A small network was trained on invented records. Each row is its activation on one of them, seen along a few directions.
After each row come some of the record's fields: B, W, G, C.
Not every record has every field; a missing one is left out.
The largest differences between rows may come from other fields.
Random noise pushes rows far along 14 fixed directions. That doesn't count. These rows show it; they differ only by the noise:
[-278  320  291 -482  138  -49   69  248  -79   18    0  108 -108  -69
 -330  -26 -106 -446  228  117  266 -117   22 -580 -225  174 -144]
[ -61  357   87 -135 -222   41  390  -16  -51  -33   10  230  488 -137
 -129   94 -413 -503 -224   43  -14 -314  173 -340 -301  312  255]
[  37  160 -219 -125   23 -238  446  189   71 -283 -196  228  129 -179
 -257  147 -392 -487  119  110 -380   96 -380 -516  215  616  218]
[-381  223 -318 -159 -174   40 -362   50   39  198  -91  323 -167 -439
 -105  761 -287  273  -18  211  -26  111  460 -148  -12   49  314]
[ 385   29  257  483 -209  209  -12 -168 -498  -77  313  117  -47 -400
  136  -16  -85 -125 -611  -34 -174  153 -285 -436 -174 -247  -57]
[  56   59  238 -118  -94 -373  279 -368 -150   -6  215  244  -94 -191
  123 -537   65 -167 -238  348   -4 -610  157  114  316  647 -428]
[  11  135   57 -235 -215  275   47   80  114  513  137  112   32  195
  295  154 -114  481  109  -55  190 -162  237  488  -20  -39  136]
[-376  596   61 -122  310 -266 -393 -330  -79  118  275 -141 -284 -389
   39  -95 -281 -128 -133   -9   84 -470  298  -86 -451  333 -106]
[ 423 -172  -15 -271 -219 -120  541   39  477  206  -20  209  246  118
 -393 -200 -190 -396 -505  -38  211  266 -177  186   93 -238  158]
[ 180 -271  -31  202 -292 -239 -149  -29 -137  362   50   42   76  314
  330  206  133  287   15  -62  -22  -71  151  127  275 -225 -135]
[ 150   -3  106 -582   79   32  -73   46  194 -150  366    5  498  -36
   70   17 -157 -197 -164   67  135 -113  -26 -198 -141  196 -147]
[  95 -165 -253   21 -179 -487  233   81  183  371 -179  -36  434  498
  264  -22 -228 -105  -25   55  -59 -200 -172 -216  151   59  -62]
[-395  260  -31 -448  304 -561  -74  150  343  280  -88 -124   17  482
  143 -364 -275 -372  735 -115  278 -349  -50  -47 -531  464  119]
[ -22 -365  487  -43 -172 -379  362  274 -325  871  469  213 -222  387
  512 -163  -76 -323  527  200  202 -308  200   48   -6  402  -30]
[ -91  278  270  -90 -134   58  215  200 -390 -287 -253  296   43 -313
 -297  157   32 -334  230 -139 -142  315  138 -388  230  176 -180]
[ -75  212 -190  187  -24 -237  302  125  -12  243 -370  148 -187  -64
  355 -211 -292  151  432 -200 -352  398 -257  256  256  452   41]

[ -67  183   78  -86  160  312 -166   17   22  443  379 -187 -518  -68
 -125  288  -79  391 -274  258  234 -308  -35  -54 -115 -308   86]
G is g2
[ 146  -27  -41   95  -25 -144   27 -104   82  -42  130 -173  271  273
  -35  125  -67 -110 -156   55  -20 -407 -105 -164  -58  -67  126]
G is g2
[ -61   58   14  141  -23 -308  203   68  -17  404 -216 -216   -5  505
 -240  144   23 -235  115 -197  102 -351  240  -48  125 -253  -31]
G is g2
[  37 -164 -286  358 -254 -128    0   65  -69  -84 -406  207   95   27
   20   32   27  -66  137 -291 -180  595  -74   58  -25 -197  228]
B is b1, W is w1, C is c3
[ 112  -52 -308 -117   32 -100 -226 -110  430 -203 -283 -281  385  194
 -412  315  117  114 -426 -109   70   28  119   -2  268 -572 -123]
B is b2, G is g1, C is c3
[-225  124 -148 -373 -274  235 -422   13  212 -111 -334   45  236  527
 -374  537  359  415   94  106  430 -670  482 -141  -71 -485   59]
B is b1, G is g1, C is c1
[-197   51 -122  240  182 -205   35   49 -280  306  230  -88 -155 -258
  566    2 -264   21  414 -243 -398  308  128  393  -19  551   65]
W is w1
[ 225   46  255  303  -28  199  243   -1 -153   17  265  102 -385 -142
 -153   42 -105 -175   23  -42  -92   14 -187  116 -129   64  461]
B is b2, G is g2, C is c3
[ 159  347 -236   23  319   96   52 -166  227 -563    2 -258  137 -191
 -174   79 -192  -29  -25 -309 -414    5 -258  240   69  328  236]
G is g1
[-214 -269  186 -276   51  -40  -61  387 -287  368  369  -33   82  151
  220  326  -23 -240  384  159  143  -47  253 -396 -112  127 -105]
B is b2, W is w1, C is c3
[-198  322 -135    2  -17  383 -170   91  -42 -291 -448  149 -371  410
   99 -333  192  364  808 -178  116 -303 -396    3 -528  152  380]
B is b2, W is w1, C is c2
[ 433 -285  151  -76  -38  174  484  -96  512  118  113   89 -147  117
  -85 -738   -8   16 -478  287  291   76 -585  395  -56 -165  134]
B is b1, G is g1, C is c3
[-131   25  112   80 -320  239  158   83 -209  262   43  187  246  -29
  373  -46  -84  208   72   84   79  123  127  124 -215  -30  114]
W is w2
[ 224 -206  112 -192  233  -97 -218  -65   -3  289  567 -111 -391 -181
  -66  -17   43 -131 -323 -118  158  140   52  160  -20 -167 -222]
B is b1, W is w1, C is c1
[ -37  -13  -12  -12   26   79   -5  420 -340 -233 -367  -81  -15  272
 -184  340  330   88  573 -249 -176  314 -155 -424  466 -163 -303]
W is w2
[ 197 -278 -531  306 -159  -49  -91 -412   28 -183  231  167  156 -460
  441  -71 -204  313 -744  487 -390  -89 -289  -54   98  314   52]
W is w1
[-104  104 -144  163   15  -55   76 -226  244  192 -311  131 -507  -94
   90 -626  -33  271  -81  151  127    2 -200  385  -83   42   50]
G is g2
[ 349  -68   17 -167  408 -267  609  453  406  438 -116 -690  308  718
 -402   78 -190 -531   48 -619  -16  323 -328   46  359 -439 -182]
B is b2, G is g1, C is c3
[-414   52  135  179 -373  -51  134   11 -272  813 -162  270 -392   17
  303  225   42  543  180  378  112 -392  683  287  415   89 -136]
B is b1, G is g2, C is c3
[-192  203 -168   88  -62   22 -229  -93 -131 -395 -185  239    2 -368
    8  -56  -69  -23  139  -58 -117  316  -75 -143 -304  163  206]
W is w2
[-335  219 -166 -225  247 -154 -220  -49  290  217 -128 -231   49 -130
  -26   -4 -181   38 -103  -57  146  105  281  123 -146 -113 -143]
G is g1
[-289 -129   50  104 -218  -43  -32  100 -211  521  -24  178 -119  104
  477 -315  -17  141  227  175  262  130   38  -24 -414  -76   27]
W is w1
[ 263 -215  321  194 -500  762  402  290 -166  351  -98  282   59   68
  -15  221   66  262 -358  158  194  267  -16  -84  113 -670  104]
B is b1, G is g2, C is c3
[ 160   62  118 -184  -88  571  608  343 -267  420  133  111 -587  -62
 -202  253  159  588   -4  256  -80   63 -203  167  824    1 -201]
W is w1
[  46  130 -288   71  393 -525   -4 -146  395  197  -10 -533   12  211
 -145  -58 -266 -157 -377  -52  -93 -221 -301 -132   74  -93 -131]
B is b1, G is g1, C is c3
[  44 -171  192   83 -362  305 -345 -298 -391 -602    0  427  -68 -316
   18 -400  550  289 -313  441  208  -46 -120 -328 -144 -198 -290]
W is w2
[ -87  431  -68  108  -58  112  602   63    0  221 -105  -38  -51  249
 -304  -49 -296 -238  -12  -42  -23 -417 -206  -87 -243  133  450]
B is b1, W is w1, C is c3
[-221   46  -79  176  -69 -505  -10 -249  -88   90   50   67  -67    2
   33  -38  -55 -190   71  152  -52 -442  309   69    0  370  105]
B is b2, W is w2, C is c3
[ 233 -466  124  540 -509  -80  164   42 -140   48 -253  457 -365  330
 -216 -436  339 -292  216 -100  298  481 -334   79 -468 -588  591]
W is w1
[-282  -38 -287 -130   62 -241   25  -24  100   91  -73   80  137 -111
  453 -290 -233   75   70  338 -106 -111  -76 -109  -12  555 -150]
B is b1, W is w1, C is c3
[-224  309 -169 -162 -105  375 -345  -11  246  -58 -453  161  -80 -204
  257  -69    0  882  108   81  101  329  -78  269   52 -166  -96]
B is b2, G is g2, C is c3

Here are new rows. What are their fields?
[ 315 -134   44  518 -393   37  641   -8 -336 -346 -386  220   -8  317
 -328   -8  285 -158  -92  213 -319 -440 -352 -426  542   73   28]
B is b1, G is g1, C is c3
[-193   16  126 -442 -159  383  248  328  -18  271  155  223  318   39
  352  -68 -249  124  113  445  244  -78 -155 -354 -259  215   25]
W is w2
[  92   21   35   62 -139    2  247    0   65   52   66 -109  436  340
 -125  -13 -126 -303 -250   -5  131 -278 -117 -228 -316 -207  220]
B is b1, W is w2, C is c3
[-196  135  132  162   41  148  238  288 -122  489   10 -166 -286  566
  133  -22 -128    2  329  210  162 -615 -339 -450 -386  -26  248]
B is b1, G is g1, C is c3
[  54 -291 -379  272 -265  -62 -404    8 -153   20   99  217   69  -12
  146  614  -84   -2   81 -122 -172  132  189 -123 -272  -80  516]
B is b1, W is w1, C is c1
[ -76 -128 -123 -161 -157  389 -332  110 -105 -229   -9  263  120 -422
  100  448  172  393  152 -190 -117  674  441  388  155  -47   30]
B is b1, W is w1, C is c3
[ -30 -267  143 -238  -10 -146  162  143 -301  -69  554  189  155 -257
 -152  437  -85 -648   68  234  -96 -168  394 -338   45  506  125]
W is w1
[ 203  -14   23 -136 -261  164  -71 -220   29 -357  114  -14  664  416
  248   71  179  324 -108  192    9 -852   38  -61  104  143  -94]
B is b1, G is g2, C is c3
[ -31 -250 -435  631  -43 -558 -356 -156 -178  483 -345 -405  -45  417
  396 -102  190  376 -256 -121 -102   36 -111 -192  207 -631 -500]
W is w1
[ 121 -106   69  342 -418  199 -190    0 -708 -655 -117  167   33  331
 -463  860  723   72  456 -212 -263 -506  481 -218  456 -143  133]
B is b2, W is w1, C is c3
[ 278  149  112 -264  -34  591  371  195  152 -107  436    1  383  101
   38  232 -303   -4   68 -108  -61  -87 -249  218 -251  216  578]
B is b2, W is w2, C is c3
[  -3  -39  108  -28  184  -64   26  361 -351   67   96 -312  318   -7
  -41  270  -60 -409  -27 -249 -100  437  -80 -677   20 -281 -403]
W is w2
[ 143 -227  259  323 -266  245  360  101 -140  211   10  456 -559  -57
   78 -240   75  -42  371  -69   14  320  -29  558 -105  130  519]
B is b1, G is g1, C is c3
[  69   93  168 -366  168  458    8  231 -100  -14  220 -158 -102  238
   73  -52  223  337  319 -117   99  -78 -183  135   59   11 -204]
B is b1, W is w1, C is c3
[ -53  277  116  283  -47  200  -28  -11 -285   32    3 -153  160  139
  239   95   -4   98  376 -556 -124   32  244  395 -235  -51  188]
W is w2
